A small network was shown many inputs. Here are its activations along a few directions, one row for each input.
In each table, some parts of the input vary, and every possible input appears once, in random order.
Descriptions start from the smaller parts, as in this example, which fits no table here: values(3) and (point or ring(9) or (line(6) and ring(8))).
Shared parts are said once, and a part with two or three values counts as separate values.
In the rows, 128 means zero.

Other details of the inputs vary at random and push rows far along three fixed directions, the same in every table; ignore that.
To show where, the next rows are all for the same input, with only those details redrawn:
[127 134  68 107 139 131 134 139  93 137 172 143]
[144 150 153 132 105 177 132 156 117 132 126 144]
[120 120 165 126 118 156 118 163 145 119 114 142]
[166 148 132 141 119 131 124 109 115 129 168 113]
[135 110 139 134 138 102 109 118 144 115 154 108]

Rows:
row 1: [148 151 143 118 106 181 132 137 125 139 104 137]
row 2: [136 152 146 175 167 139 187  95 118 123 116  81]
row 3: [120 127 165 128 119 138 122 169 140 120 104 131]
row 4: [137 113 129 124 141 106 106 106 153 132 132 102]
row 5: [109 110  55 100 155  98 120 132 114 126 168 136]
row 6: [137 111 140 132 138  99 111 122 143 113 153 107]
row 7: [145 155 138 116 103 176 133 133 114 133  97 129]
row 8: [103  99 156 136 128 104 109 131 155 100 108 136]
row 9: [124 119 125 130 133  88 122  87 138 125 120 111]
row 10: [107  90 154 130 133 114 119 119 171 124 104 132]
row 11: [158 151 127 143 114 123 135  82 112 144 134 120]
row 12: [165 160 126 141 120 124 115 107 115 127 151 115]
row 13: [109 104 155 129 139 111  98 145 164 112 117 126]
row 14: [ 87 104 110 101 130 141 157 169 123 141  99 161]
row 15: [154 140 141 142 125 119 123 129 121 128 149 109]
row 16: [106 104 147 132 127 111  97 138 151  89 102 117]
row 17: [ 68 105  80 113 142 100 120 152 118 111 113 156]
row 18: [ 97 121  88  88 137 152 126 162 116 140 101 155]
row 19: [133 115 139 135 140  97 105 121 143 120 150 108]
row 20: [142 168 125 137 104 165 124 144  99 122 109 138]
row 21: [127 117 141 143 132  82 125 121 139 119 140 112]
row 22: [167 144 126 129 120 139 126  94 127 143 151 106]
row 23: [113 148  72 118 129 116 137 126  90 131 140 151]
row 24: [ 67  97  67 107 141  99 124 149 115 105 119 157]
row 25: [159 151 127 141 118 124 135  83 120 146 137 123]
row 26: [159 143 130 145 120 117 147  95 115 152 150 114]
row 27: [119 132  64 112 136 125 144 113 102 159 145 150]
row 28: [138 118 132 132 136  99 103 111 145 108 142 111]
row 29: [167 146 128 128 126 128 129 104 117 149 157 101]
row 30: [144 152 150 130 104 163 140 160 112 129 121 133]
row 31: [128 113 135 145 137  82 124 119 136 123 151 114]
row 32: [143 153 156 133 110 166 129 160 117 135 122 139]
row 33: [114 118 166 139 114 140 136 158 141 122 112 148]
row 34: [ 93 128  89 100 134 145 120 173 109 125 111 165]
row 35: [163 138 123 126 124 138 121  99 134 137 141 110]
row 36: [145 172 123 184 171 132 182 102  93 109 145  91]
row 37: [131 126 132 131 134  91 100 112 137 106 128 104]
row 38: [119 146  84  94 126 176 141 159 101 159 121 161]
row 39: [127 112 136 135 137 101 123  97 153 137 133 118]
row 40: [128 109 130 131 129 100 125  88 143 124 126 117]
row 41: [144 150 153 132 105 177 132 156 117 132 126 144]
row 42: [165 146 133 129 120 122 132 110 120 143 141  95]
row 43: [ 79 104  79  91 146 110 113 157 126 103 117 148]
row 44: [157 130 145 126 123 134 128 113 133 137 142 105]
row 45: [ 95 122  36 107 216 115 176 128  97 122 147  90]
row 46: [108  98 154 140 131 104 110 128 166 107 116 135]
row 47: [103 126 133 124 121 144 128 153 138 119 106 168]
row 48: [132 153  69 126 133 118 146 118  83 150 182 150]
row 49: [129 118 135 146 134  92 112 108 146 122 141 121]
row 50: [110 106  71 104 152  97 128 144 113 124 163 130]
row 51: [107  93 154 125 132 111 118 117 168 120 100 133]
row 52: [160 147 132 150 112 109 144 106 109 129 160 115]
row 53: [145 144 152 119 105 170 144 151 123 141 106 126]
row 54: [168 154 125 140 114 128 117 102 109 118 152 111]
row 55: [160 138 134 143 115 124 151  93 120 146 149 115]
row 56: [126 109 133 132 140  93 130 103 143 138 143 114]
row 57: [122 118 159 116 127 155 122 153 146 142 107 131]
row 58: [132 140 138 125 106 175 156 140 118 155 117 160]
row 59: [ 69  92  72  99 141 109 132 136 124 121 104 152]
row 60: [152 143 128 134 118 126 114 101 118 129 119  97]
row 61: [ 97 116 154 157 191 126 144 154 151  83 102  87]
row 62: [136 146 125 112 119 165 142 158 113 152 117 136]
row 63: [128 154  48 120 132 113 141 114  72 142 167 152]
row 64: [128 109 140 143 133  96 122 110 143 119 155 121]
row 65: [ 97  99 150 134 128 105 114 119 154 115  85 124]
row 66: [ 99 110  96  87 136 154 142 173 122 142 115 151]
row 67: [106  90 156 128 134 114 121 120 171 126 108 132]
row 68: [119 121 150 120 112 158 116 141 140 117  81 124]
row 69: [119 127  84 110 134 127 157 122 107 153 154 146]
row 70: [124 131 154 116 118 145 114 136 141 125  82 122]
row 71: [111 115 150 125 122 153 109 163 150 113 102 145]
row 72: [137 153 140 129  98 168 149 121 111 138  95 147]
row 73: [130 137  71  98 141 132 127 124 107 146 140 135]
row 74: [127 111 138 133 133  89 134 109 145 133 128 109]
row 75: [105 106 158 137 134 102 106 134 161 110 108 138]
row 76: [145 143 146 151 119 122 125 112 130 132 143 129]
row 77: [113  88 158 114 140 124 111 135 168 122 116 115]
row 78: [137 147 148 134 108 169 150 135 116 158 116 151]
row 79: [114 122 156 138 116 144 128 146 144 124 113 155]
row 80: [109 130 157 135 109 140 125 142 136 109  92 151]
row 81: [144 158 145 136 108 171 123 153 121 135 114 144]
row 82: [147 135 152 149 117 122 136 116 126 127 152 126]
row 83: [135 152 158 143 106 160 142 152 115 140 123 153]
row 84: [139 110 128 119 135 107 108 100 145 119 129 100]
Question: Describe the family of inputs behind these rows.
Answer: values(4) and (point or (values(2) and line(10)))
Question: Changing only the values(4) part turns row 58 into row 77. The same change can be made to row 59. Which row results?
Answer: row 68
Question: Changing only the values(4) part turns row 66 into row 33. The same change can be made to row 35. Which row results?
Answer: row 46
Question: Changing only the values(4) part turns row 4 into row 81. The same change can be made to row 53. Which row results?
Answer: row 30
Question: Which other rows does row 48 become when the values(4) part takes its other values? List them by row number.
Answer: row 19, row 57, row 78
Question: Which other rows does row 84 become when the values(4) part takes its other values? List them by row number.
Answer: row 8, row 40, row 54
Question: Which other rows does row 14 become when the values(2) part takes its other values? List them by row number.
Answer: row 74
Question: Which other rows does row 22 become when the values(2) part takes its other values? List them by row number.
Answer: row 38

Rows:
row 85: [185 158 176 178 119 125 133  88 132 119 154  89]
row 86: [ 70 107 138  95 113 192 139 200 137 141  59 195]
row 87: [109 103 119 129 161  90 113 118 148 104 132 105]
row 88: [113 119  51 107 164  98 139 106 107 127 162 114]
row 89: [144 124 107 142 155  75 122  87 128 121 167  84]
row 90: [121 150 136 121  97 172 145 170 106 138 111 174]
row 91: [ 94 120  61 100 158 119 143 150 105 134 138 139]
row 92: [113  91 157 127 127 105 109 117 168 120 103 117]
row 93: [184 151 164 153 104 125 130  80 132 144 144 102]
row 94: [109 154  98 110 123 199 171 175  94 148 112 172]
row 95: [116 100 169 136 127 102  95 121 169 102 106 118]
row 96: [135  99 155 149 152  82 117  87 162 113 140  79]
row 97: [138 108 152 153 147  72 118 104 154  99 153  87]
row 98: [107  99 122 134 160  85 114 122 149 106 135 105]
row 99: [129 111 112 118 133 106 117  99 138 129 128 119]
row 100: [ 86  95  87 111 169  90 118 139 137 104 134 126]
row 101: [110 139 121 108 105 185 152 161 113 151 102 178]
row 102: [190 187 145 158  86 162 139  98  88 145 153 130]
row 103: [166 181  60 117 115 143 145  99  68 159 168 137]
row 104: [179 183 157 166 103 168 145 115 100 131 137 114]
row 105: [127 127 217 151 113 179 137 154 166 123  72 129]
row 106: [131 137 206 140  97 168 111 150 159 122  70 140]
row 107: [165 155 203 154  85 161 122 121 142 137  96 120]
row 108: [145 177  91 125 115 190 171 137  71 155 140 149]
row 109: [159 173  57 122 133 152 161 100  69 151 164 123]
row 110: [124 135  95 121 138 142 147 130 108 136 131 128]
row 111: [125 101 174 134 126 101 110 118 171 123 114 116]
row 112: [101 148 101 107 104 187 142 186  96 143 100 191]
row 113: [ 80  94  44  84 149 104 131 137 114 136 139 154]
row 114: [147 179  97 128 110 192 169 139  75 152 131 145]
row 115: [154 134 225 131  71 185  93 179 165 125 105 154]
row 116: [195 184 124 159 121 132 139  76  94 135 168  87]
row 117: [ 70  90  67 102 172  96 130 156 125 114 139 145]
row 118: [145 176 100 125 114 188 166 145  78 155 126 145]
row 119: [161 132 107 140 152  83 125  70 125 124 166  74]
row 120: [156 127 109 144 137  71 112  69 125 127 179  98]
row 121: [185 159 176 172 121 125 134  86 134 129 150  85]
row 122: [114  93 172 139 146 107 119 125 167 112 107 101]
row 123: [ 99 138  87  90 108 192 154 182  94 157  92 189]
row 124: [151 183  90 125 101 180 157 137  74 163 145 171]
row 125: [120 112 119 128 158  91 116 112 143 113 136  99]
row 126: [125 151 130 123 121 183 156 160 106 145 106 149]
row 127: [168 164 204 166  99 162 131 129 133 109 106 105]
row 128: [145 110 159 153 151  75 118  90 161 114 149  78]
row 129: [ 99  76 174 133 133  73  94 131 176  95 114 116]
row 130: [ 89  91  90 104 155  81 117 134 141 126 140 142]
row 131: [ 98  75 158 130 157  87 111 128 177 104 104  97]
row 132: [100 125  52  95 137 120 128 141  98 128 143 161]
row 133: [109 118  58 114 160  84 138 126 100 119 174 123]
row 134: [120 127 208 147  98 164 111 158 164 119  70 145]
row 135: [106  94 171 139 150 101 112 134 170 107 109 106]
row 136: [153 183  89 126  97 180 154 136  65 158 147 169]
row 137: [199 173 120 149 101 125 136  65  96 154 166  98]
row 138: [102  71 160 121 141  84 107 119 183 118 108 116]
row 139: [122 131 201 153 114 169 128 164 151 108  85 134]
row 140: [193 173 120 151 122 133 145  72  97 140 160  85]
row 141: [132 122 113 132 132 100 121 110 129 126 153 131]
row 142: [171 165 199 168 107 163 139 122 134 129 117 110]
row 143: [147 181  84 118 102 178 155 140  67 165 142 168]
row 144: [ 67  88 104 100 144 113 120 170 143 117 114 170]
row 145: [ 84 103  69 109 168  99 137 149 120 116 150 143]
row 146: [139 110 153 144 151  80 109  91 160 107 135  76]
row 147: [ 64  59  83  67 146 100  82 189 150 120 138 170]
row 148: [122 122  39  93 148  94 131 101  98 144 163 131]
row 149: [ 67 118 128  91 108 181 130 216 125 119  64 195]
row 150: [ 78 103 126  63 103 197  95 240 140 128  78 206]
row 151: [167 157 209 161  86 160 118 120 144 136  97 120]
row 152: [189 178 120 160 121 130 137  80  93 124 172  92]
row 153: [113 121  62 117 157  83 134 125 102 116 169 117]
row 154: [ 61  71  96  95 174 102 133 164 152 119 110 141]
row 155: [110 119  61 118 166  91 135 117 108 126 170 121]
row 156: [171 176 149 159 114 164 150 117 105 138 143 122]
row 157: [ 42  62  90  90 159  88 104 174 154 105 106 163]
row 158: [202 185 103 141 103 130 137  64  85 153 173 102]
row 159: [ 75 116 138 103 133 188 152 207 136 135  71 176]
row 160: [117 128 206 149 116 167 124 168 160 113  71 130]
row 161: [ 74  88  93  88 144 119 126 159 136 136 108 161]
row 162: [137 129 203 133  94 174 120 143 158 129  65 136]
row 163: [143 104 168 148 135  69 102  84 171 119 143  93]
row 164: [122 106 163 136 128 104  97 116 166 109 109 116]
row 165: [118 125  44 105 147  85 126 109  97 141 171 133]
row 166: [119 116 217 139  92 176 121 153 168 125  65 145]
row 167: [175 123  96 122 120  74  85  87 121 126 203  98]
row 168: [135  99 163 147 127  62  96  97 162  99 140  92]
row 169: [128 138  83 105 119 146 139 120 103 142 131 145]
row 170: [ 94  70 177 130 144  75  90 125 191 107 104 113]
row 171: [160 158 198 170 104 163 131 129 134 114 109 111]
row 172: [161 168  49 113 117 145 163  96  67 170 176 146]
row 173: [120  93 119 118 141  84 116 102 145 129 137 114]
row 174: [169 161 203 165 105 165 137 121 134 131 110 106]
row 175: [ 94 121  68 105 159 119 142 150 105 132 144 143]
row 176: [133  95 158 139 137  66 100  88 167 118 138  92]
Question: Describe the family of inputs behind these rows.
Answer: line(4) and (point or (values(2) and line(11)))
Question: Changing only the line(4) part turns row 147 into row 167. The same change can be made to row 139. Which row results?
Answer: row 171
Question: Changing only the line(4) part turns row 169 into row 166. The same change can be made to row 125. Which row results?
Answer: row 135
Question: Which other rows does row 118 become when the line(4) part takes its other values? List them by row number.
Answer: row 119, row 126, row 159
Question: Which other rows does row 157 become when the values(2) part takes its other values? List them by row number.
Answer: row 171
Question: Which other rows does row 176 become when the values(2) part takes its other values? List them by row number.
Answer: row 174
Question: Which other rows does row 145 become when the line(11) part takes its other values? List them by row number.
Answer: row 85, row 94, row 97, row 105, row 121, row 128, row 142, row 154, row 156, row 159
